A small network was shown many inputs. Here are its activations along a few directions, one row for each input.
Each table varies a few parts of the input and shows all the possible inputs, shuffled.
A made-up example of a description, with smaller parts first: one of 8 places around a ring, together with either a single point or one of 11 places around a ring or (one of 2 separate values, together with one of 6 places along a line).
Shared parts are said once, and a part with two or three values counts as separate values.
In the rows, 128 means zero.

Other details of the inputs shift rows strongly along two fixed directions, in all tables alike. That doesn't count.

Table:
R1: [119 110 116 118  96 146 142 129 138 127 103 111 121]
R2: [229 138 159  78  62 210 133 164 174 122 115  93 198]
R3: [105 157 138 100  91 126 139 156 136 147 105 118 114]
R4: [171  68  73 165 204 119 157  97 110  91 175 222 190]
R5: [166  64  53 181 223 151 161  90  83  64 214 242 197]
R6: [ 55 166 179 118  88  69  94 153 128 174  96  59  35]
R7: [129 170 157 100 120 116 136 137 122 149 127  97 133]
R8: [177 158 131 103  71 195 128 167 180 122  69 105 153]
R9: [131  82  76 137 153 151 138 119 131 111 124 188 151]
R10: [109  68  48 210 208 122 148 109 114  86 191 250 153]
R11: [ 23 147 132 135 136  61 109 106  85 133 152 120  43]
R12: [ 68 115 122 182 210  64 108  66  74  97 159 133 100]
R13: [219  80  92 121 147 186 143 130 139 114 133 171 216]
R14: [178 132 150 122 128 144 122 157 142 140 124 111 149]
R15: [ 69 140 141 151 133 100 116 112 112 138 110 115  66]
R16: [ 42 151 153 165 181  29  92  90  81 154 173 100  59]
R17: [118 139 159 106 112 112 120 110 120 144 117  55 108]
R18: [ 64 175 201 125 124  61  89 106  96 171 116  41  52]
R19: [204 156 134  71  43 187 146 184 202 151  68 122 160]
R20: [186 144 146  75  33 211 137 179 191 126  90 106 164]
Description of these inputs: one of 2 separate values, together with either one of 4 places along a line or one of 6 places around a ring.
Changing only the choice among 2 separate values turns R8 into R12. The same change can be made to R6. Which row results?
> R14
Change only the choice among 2 separate values in R2. List by row number the other rows that result.
> R20

Table:
R21: [ 73 167 160 120  88 113 103 136 130 153  78  47  72]
R22: [190 105 126 152 168 147 130 109 133 124 118 121 171]
R23: [ 56 164 154 139 169  40 115  97  72 141 195 106  76]
R24: [103  60  74 156 193 128 155 106  94  92 171 218 154]
R25: [ 45 114 119 135 146  90 114  82  86 117 133 118  66]
R26: [147 138 106 145 124 154 138 150 163 112 106 174 139]
R27: [149 104 110 181 188 157 138 108 106  80 178 158 173]
R28: [124 153 145  78  66 143 135 151 133 154  90  91 115]
R29: [128  72  95 178 169 145 135 124 130  97 145 172 142]
R30: [195  97 104 166 198 125 126 115 125 113 143 177 184]
R31: [ 38  89 130 148 151  57 107  84  87 119 156 122  60]
R32: [ 24 141 114 141 162  40 130  97  94 137 143 149  55]
R33: [202 138 127  92  69 178 144 184 185 153 118 137 163]
R34: [190 132 111 125  88 214 152 163 186 106  75 135 179]
R35: [ 73  76 112 152 167  81 141 103  92 117 172 171 103]
R36: [ 90 172 162  81  45 119 116 124 145 150  71  54  73]
R37: [107 164 172 124  82  96  98 162 150 166 104  84  73]
R38: [190 192 174 113  89 168 118 166 157 142 129  89 148]
R39: [ 52 170 138 108 117  66 111 127 110 166 122  97  54]
R40: [202 150 113 122  92 207 136 180 179 128  90 149 166]
R41: [146 102  92 117 122 164 169 132 137  98 117 187 168]
R42: [163  94 105 148 168 163 143  95 104  71 188 165 187]
R43: [203 141 166  71  99 144 131 140 142 157  94  78 170]
R44: [219 110 133  98 123 167 125 117 140 122 108 104 187]
R45: [108 148 139 146 121 118 105 146 134 149 119 132 100]
R46: [124 169 171 102  57 153 102 168 168 166  71  47 103]
R47: [125 133 111 114 120 125 133 150 138 143 136 150 136]
R48: [138 112 126 133 168 135 150 110  93  96 190 156 168]
R49: [120 160 163 103 138  56 109 113 113 177 127  74 103]
R50: [114  74  87 151 155 145 132 101 113  95 154 176 152]
What do these inputs look like to the network?
> one of 5 places around a ring, together with either one of 2 separate values or one of 4 places along a line
Changing only the place on the ring of 5 turns R47 into R24. The same change can be made to R39. Which row results?
> R28
Change only the choice among 2 separate values in R49. List by row number the other rows that result.
> R23

Table:
R51: [172 143 143  93 102 148 131 138 142 139 121 103 158]
R52: [ 45 153 156 129 124  75 114 119 103 147 116  92  62]
R53: [ 84 145 158 131 154  70 111 108  91 144 157 101  89]
R54: [154 139 126 110  96 157 140 153 154 130  96 129 147]
R55: [136 154 152  90  70 140 120 159 161 162  86  81 109]
R56: [155 162 167  97 105 119 117 143 138 156 121  83 127]
R57: [172 100 103 153 160 166 137 121 131 100 146 159 181]
R58: [163 159 134  93  73 167 135 160 173 138  90 108 139]
R59: [131  97  90 147 154 152 142 130 120 108 137 183 151]
R60: [135  95  97 148 141 156 140 133 137 102 145 183 152]
R61: [181 144 154  91  86 162 129 139 152 137 100  86 150]
R62: [207 115 115 110 120 191 146 146 148 110 138 142 204]
R63: [ 26 130 125 161 163  59 121  91  88 126 149 129  58]
R64: [137 109 117 167 178 121 131 112 107 112 162 158 145]
R65: [ 48 140 152 129 119  62 104 113 113 148 123  99  54]
R66: [128 143 124 118  98 132 123 140 144 132 113 127 116]
R67: [184 101 103 146 154 163 138 121 138 104 137 158 182]
R68: [ 44 115 127 150 153  68 117 108  94 135 142 123  67]
R69: [115 165 152 102  70 132 114 153 148 147 100  88  96]
R70: [128  69  89 171 200 125 145  84  87  82 175 187 157]
R71: [114  77  72 171 187 127 146 103 104 103 152 208 144]
R72: [157 161 161 109 108 126 114 143 143 152 112  89 126]
What do these inputs look like to the network?
> one of 2 separate values, together with either one of 5 places around a ring or one of 6 places around a ring
Change only the choice among 2 separate values in R63. List by row number the other rows that result.
> R58
Change only the choice among 2 separate values in R66. List by row number the other rows that result.
> R69
